Each row below holds a small network's activations on one record, seen along a few directions.
After each row come some of the record's fields: G, S, Z, U, H.
The largest differences between rows may come from other fields.
In the rows, 500 means zero.
Strong random noise was added to every row along 13 fixed directions; ignore it. To show where, here is one row again and again, with new noise each time:
[296 493 447 695 654 291 663 504 583 561 744 632 491 411 616 529 403 586
 545 588 402 336 255 574 562 616 465 503 484 232 433 500 271 522 641]
[498 435 455 800 570 525 471 808 452 360 407 264 676 539 402 461 513 671
 554 482 532 484 258 535 687 350 513 621 529 833 695 815 465 376 587]
[606 463 291 309 440 440 541 399 555 496 480 513 616 422 535 472 285 333
 386 500 581 387 487 401 494 410 415 587 486 586 430 528 529 687 623]
[311 604 588 629 403 710 325 420 586 359 314 508 277 549 337 279 748 549
 769 574 612 639 485 332 578 410 712 464 799 571 523 275 357 463 450]
[546 582 358 410 345 578 516 501 604 280 385 403 672 457 438 469 283 373
 474 699 587 407 580 349 594 293 611 515 488 611 480 396 329 612 588]
[625 474 627 633 433 397 374 542 465 545 571 314 598 371 549 424 197 481
 468 434 644 357 601 361 436 503 362 625 590 585 450 527 403 623 632]
[558 448 380 323 558 557 537 661 556 375 300 473 634 677 434 559 603 518
 447 482 498 461 376 634 538 260 461 490 404 796 659 670 549 431 522]
[385 507 384 485 477 421 699 460 522 464 451 580 582 662 586 570 456 502
 405 539 529 408 307 520 384 362 362 519 513 465 595 475 504 529 434]
[494 526 536 391 537 346 690 482 610 534 546 702 599 652 628 572 430 394
 403 466 559 447 445 641 211 365 248 420 486 418 602 467 481 584 505]
[381 481 706 589 318 500 512 548 346 614 443 419 496 493 552 480 600 555
 449 650 548 440 479 326 505 342 515 558 508 426 379 354 566 327 328]
[563 549 842 482 408 503 402 537 456 572 604 378 469 468 561 452 422 412
 584 670 505 507 684 558 374 535 522 429 410 292 331 320 350 547 509]
[534 385 469 340 552 598 430 580 423 524 435 385 458 608 486 584 733 572
 508 557 369 512 404 676 574 557 540 542 304 521 453 492 629 381 368]
[516 465 581 384 447 430 575 516 437 535 439 339 580 640 563 679 394 490
 365 508 542 433 501 550 315 471 351 477 482 413 555 398 467 494 479]
[463 522 512 434 354 475 559 368 667 524 402 644 520 384 435 485 443 441
 519 586 645 423 621 277 510 377 566 436 664 577 419 331 464 496 583]
[582 494 427 689 447 556 698 552 481 427 639 497 690 634 563 566 571 400
 561 727 441 762 357 778 348 590 460 547 297 356 578 465 742 532 221]

[475 522 540 442 562 468 363 459 555 523 548 436 360 416 485 362 395 490
 597 487 494 414 489 468 561 574 537 517 556 438 381 501 264 641 697]	<G:g2 S:s2 Z:z2 U:u2 H:h1>
[485 505 633 620 518 472 351 777 335 498 622 287 533 430 570 377 479 503
 461 522 444 434 377 477 611 415 457 637 356 431 449 663 365 460 551]	<G:g1 S:s2 Z:z1 U:u2 H:h1>
[397 567 567 521 311 486 581 367 538 539 383 533 449 436 428 494 430 502
 480 529 626 489 581 218 478 434 572 431 698 479 477 417 471 474 552]	<G:g2 S:s2 Z:z2 U:u1 H:h1>
[393 456 266 730 590 452 496 566 392 439 545 337 496 474 526 387 316 672
 534 463 421 320 143 451 728 568 500 714 482 605 523 872 405 593 640]	<G:g2 S:s2 Z:z2 U:u2 H:h1>
[532 511 519 525 370 510 519 356 565 510 344 602 472 537 489 352 319 607
 621 549 596 337 580 407 517 448 540 521 534 852 438 651 620 575 440]	<G:g2 S:s2 Z:z2 U:u2 H:h2>
[540 569 383 709 547 581 484 456 749 330 641 672 496 453 430 454 572 474
 725 580 501 721 542 630 488 743 593 491 514 462 590 364 528 558 380]	<G:g1 S:s2 Z:z2 U:u1 H:h2>
[526 389 714 325 383 523 455 284 370 754 325 414 322 528 493 494 396 679
 593 540 470 224 625 419 507 556 589 447 523 662 233 577 555 523 586]	<G:g2 S:s1 Z:z2 U:u2 H:h1>
[429 481 417 361 398 468 582 289 570 573 417 551 418 438 471 559 455 465
 493 561 538 470 518 358 530 568 571 470 603 436 388 359 517 521 533]	<G:g1 S:s2 Z:z2 U:u2 H:h1>
[525 471 246 341 547 527 424 353 606 443 430 672 408 630 545 453 521 570
 460 320 494 355 451 496 455 557 347 645 491 685 556 520 652 611 325]	<G:g2 S:s2 Z:z2 U:u2 H:h1>
[323 542 670 703 377 464 558 568 583 530 504 615 461 379 457 461 516 685
 623 684 477 326 508 324 694 462 675 441 489 548 387 539 408 305 504]	<G:g1 S:s2 Z:z1 U:u2 H:h1>
[437 462 435 372 563 419 602 370 490 642 466 709 427 488 552 456 557 503
 451 480 498 479 490 523 541 460 512 460 473 545 411 529 676 461 414]	<G:g2 S:s2 Z:z2 U:u1 H:h2>
[419 622 632 683 561 355 463 573 775 381 643 638 560 473 516 573 360 541
 482 369 643 382 647 424 306 516 309 434 726 387 700 236 155 508 575]	<G:g2 S:s2 Z:z1 U:u2 H:h1>
[472 433 702 593 417 508 670 658 375 652 502 421 572 391 410 630 743 474
 532 705 424 738 455 544 633 463 712 346 404 383 412 578 637 206 550]	<G:g1 S:s2 Z:z1 U:u1 H:h1>
[314 531 583 470 502 441 589 421 523 546 453 653 386 667 571 548 536 639
 500 463 459 309 427 497 410 459 416 422 552 450 523 475 413 460 462]	<G:g2 S:s2 Z:z1 U:u2 H:h1>
[604 486 591 534 309 580 361 467 444 484 379 353 511 472 473 404 359 545
 555 544 602 389 634 324 508 464 531 597 530 729 421 521 560 545 454]	<G:g1 S:s1 Z:z1 U:u2 H:h2>
[543 422 384 494 343 639 381 190 455 489 318 309 322 539 396 520 357 690
 649 482 537 376 554 333 512 800 623 578 642 675 420 467 578 642 506]	<G:g2 S:s1 Z:z1 U:u1 H:h2>
[558 415 481 393 448 521 414 420 495 581 347 382 373 501 409 499 522 548
 542 416 581 604 518 462 507 680 525 544 560 663 505 560 709 463 423]	<G:g1 S:s2 Z:z2 U:u2 H:h2>
[543 480 429 532 553 472 628 534 539 492 468 493 582 509 442 498 415 506
 555 542 486 555 420 617 569 495 555 453 453 639 547 738 545 522 604]	<G:g2 S:s2 Z:z2 U:u1 H:h1>
[458 370 703 567 512 297 517 565 561 697 409 465 524 325 425 658 331 821
 460 404 577 109 614 300 629 499 520 420 622 758 436 635 379 278 796]	<G:g2 S:s2 Z:z1 U:u1 H:h2>
[389 531 683 697 321 564 555 391 349 559 405 474 404 544 510 389 377 714
 676 672 453 303 503 373 588 476 672 461 498 630 344 677 492 494 495]	<G:g2 S:s1 Z:z1 U:u1 H:h1>
[493 538 705 571 571 562 203 659 403 416 551 268 406 581 560 484 498 668
 508 433 425 350 619 544 509 583 451 579 430 432 504 368 264 452 398]	<G:g2 S:s2 Z:z2 U:u1 H:h1>
[367 463 447 566 585 500 605 379 447 556 482 397 371 517 413 606 560 560
 599 488 434 648 347 572 568 711 633 385 656 331 520 513 417 485 675]	<G:g2 S:s2 Z:z2 U:u1 H:h1>
[455 423 349 772 532 363 650 447 630 478 575 505 588 456 510 599 273 707
 588 548 497 311 337 513 563 714 475 579 540 592 533 601 469 535 572]	<G:g1 S:s2 Z:z1 U:u2 H:h2>
[401 559 327 466 500 446 677 384 524 474 598 594 505 427 558 535 354 449
 470 648 395 436 443 488 602 567 605 452 396 289 397 491 402 584 570]	<G:g2 S:s2 Z:z2 U:u1 H:h1>
[463 441 401 406 604 376 490 375 419 595 537 345 392 520 535 524 314 434
 458 294 545 489 306 507 366 667 335 533 675 350 551 606 362 719 782]	<G:g2 S:s1 Z:z1 U:u2 H:h2>
[728 517 451 720 495 645 401 563 536 371 577 453 600 455 396 336 495 377
 695 476 554 785 516 607 467 581 536 557 517 680 609 703 629 660 552]	<G:g2 S:s1 Z:z1 U:u1 H:h1>
[388 534 485 333 432 483 578 402 414 546 434 290 389 446 466 385 293 391
 590 731 451 465 321 453 656 474 709 432 469 342 282 634 238 677 835]	<G:g2 S:s2 Z:z2 U:u2 H:h1>
[393 413 547 642 600 619 464 516 450 524 408 486 296 690 438 531 792 828
 739 515 343 527 310 710 583 716 622 492 445 610 547 643 632 326 338]	<G:g1 S:s1 Z:z2 U:u1 H:h2>
[667 458 554 521 611 461 500 628 527 563 658 626 606 444 549 452 558 421
 511 456 447 540 499 673 449 457 411 505 355 538 484 673 588 531 574]	<G:g2 S:s1 Z:z2 U:u1 H:h1>
[632 462 348 832 496 544 594 422 531 465 499 484 607 428 371 395 401 489
 692 487 613 782 442 558 535 650 592 540 644 766 619 758 758 603 537]	<G:g2 S:s2 Z:z2 U:u1 H:h2>
[530 598 554 488 561 619 315 534 442 408 643 546 370 575 615 295 597 431
 612 552 360 549 504 661 469 538 504 566 299 354 419 474 442 632 338]	<G:g1 S:s1 Z:z2 U:u1 H:h1>
[508 457 361 432 461 535 401 366 496 542 520 396 454 311 426 581 536 374
 413 414 565 618 583 280 540 633 529 573 728 318 449 209 490 525 556]	<G:g2 S:s1 Z:z2 U:u2 H:h1>
[553 499 359 537 448 518 551 669 432 364 483 286 708 445 478 515 360 425
 426 651 494 517 402 486 654 388 572 578 350 558 527 632 466 499 561]	<G:g1 S:s2 Z:z1 U:u1 H:h2>
[629 531 582 477 507 473 419 603 586 452 573 508 623 435 516 582 432 435
 404 439 555 495 743 499 422 494 408 488 473 495 558 359 455 465 467]	<G:g2 S:s2 Z:z2 U:u1 H:h1>
[543 531 682 756 441 531 571 398 470 585 695 474 462 449 491 415 437 404
 771 649 469 721 481 626 379 723 587 410 560 286 404 542 475 669 620]	<G:g2 S:s1 Z:z1 U:u2 H:h1>
[666 491 453 644 619 485 452 375 549 580 715 577 468 313 479 287 461 288
 685 465 557 835 544 652 472 723 541 514 582 449 424 543 627 721 578]	<G:g2 S:s2 Z:z2 U:u1 H:h2>

Which values does each new row have?
[470 556 510 509 436 507 570 421 340 491 375 481 525 639 590 295 333 461
 487 534 568 399 402 457 435 203 459 535 541 651 476 670 490 673 523]	<G:g2 S:s1 Z:z2 U:u1 H:h2>
[514 443 466 574 529 546 309 349 519 559 572 397 302 296 426 430 544 531
 666 504 491 602 554 432 644 837 671 564 612 397 330 332 478 540 549]	<G:g1 S:s2 Z:z2 U:u1 H:h2>
[417 455 803 567 485 419 665 555 507 657 409 602 506 616 488 666 621 691
 532 514 493 428 540 583 418 431 484 302 532 576 541 550 550 249 490]	<G:g2 S:s2 Z:z1 U:u1 H:h1>
[515 649 604 482 510 500 458 495 636 394 649 632 460 518 580 425 351 507
 570 589 404 319 639 557 421 526 502 435 353 360 429 443 240 649 531]	<G:g2 S:s2 Z:z2 U:u1 H:h1>
[564 538 381 630 406 577 530 509 369 389 609 297 581 516 553 483 334 419
 532 650 415 594 407 546 508 639 537 622 353 364 483 582 527 654 420]	<G:g1 S:s1 Z:z2 U:u2 H:h1>
[510 454 420 311 483 475 364 540 415 548 408 355 446 395 448 410 505 349
 384 332 600 560 420 320 590 409 452 583 607 570 498 619 507 524 666]	<G:g1 S:s2 Z:z1 U:u2 H:h1>
[588 389 511 564 518 286 649 614 603 557 536 351 777 348 467 821 200 583
 352 501 577 321 600 468 520 574 426 459 534 561 558 492 401 387 718]	<G:g2 S:s2 Z:z1 U:u2 H:h2>
[480 474 226 472 636 552 390 436 478 355 529 487 467 618 579 534 546 589
 428 412 425 428 459 600 543 626 432 645 426 498 561 323 543 543 244]	<G:g2 S:s2 Z:z1 U:u1 H:h2>
[628 415 260 499 550 485 533 410 517 533 530 447 566 340 399 469 401 321
 546 420 581 723 417 511 556 635 530 536 625 588 531 671 633 650 714]	<G:g2 S:s1 Z:z1 U:u2 H:h2>
[614 525 577 779 397 527 483 421 615 461 622 509 560 435 467 511 400 505
 654 568 599 642 682 515 365 752 507 511 572 483 532 327 594 557 368]	<G:g2 S:s2 Z:z1 U:u1 H:h2>
[547 528 381 471 501 547 473 533 630 340 472 617 656 505 511 628 470 606
 350 466 476 224 694 385 530 351 452 547 480 632 556 294 429 440 385]	<G:g2 S:s1 Z:z2 U:u1 H:h1>
[515 587 619 539 287 577 433 407 501 468 412 630 415 644 584 348 498 595
 520 524 547 384 639 378 369 434 430 589 427 649 463 456 692 524 122]	<G:g1 S:s2 Z:z2 U:u1 H:h1>
[714 452 516 401 568 562 233 636 503 466 537 482 561 446 503 411 554 492
 428 342 504 412 690 524 549 437 409 610 365 728 479 524 581 502 434]	<G:g2 S:s2 Z:z1 U:u1 H:h1>
[631 513 572 890 610 526 392 731 485 358 587 266 629 502 428 449 410 566
 632 415 561 706 488 663 487 628 475 560 554 644 733 690 461 511 539]	<G:g2 S:s2 Z:z2 U:u1 H:h2>
[629 509 734 437 445 499 383 594 395 532 484 338 536 568 556 436 361 469
 491 497 536 439 634 566 395 435 412 499 398 587 465 581 473 554 496]	<G:g2 S:s2 Z:z1 U:u2 H:h1>
[676 423 460 510 437 611 528 358 427 619 587 529 485 419 490 416 557 434
 644 661 398 647 537 624 551 684 649 533 319 502 277 580 805 590 414]	<G:g2 S:s2 Z:z2 U:u1 H:h1>
[397 504 487 420 467 436 605 604 411 543 575 446 570 392 550 594 490 444
 354 670 401 436 447 448 656 426 582 475 317 269 377 459 414 380 534]	<G:g2 S:s2 Z:z1 U:u1 H:h1>
[483 596 393 399 478 524 533 546 496 382 429 434 546 458 456 378 453 265
 464 576 574 696 434 458 565 308 590 469 519 467 544 544 406 579 615]	<G:g1 S:s2 Z:z2 U:u1 H:h2>
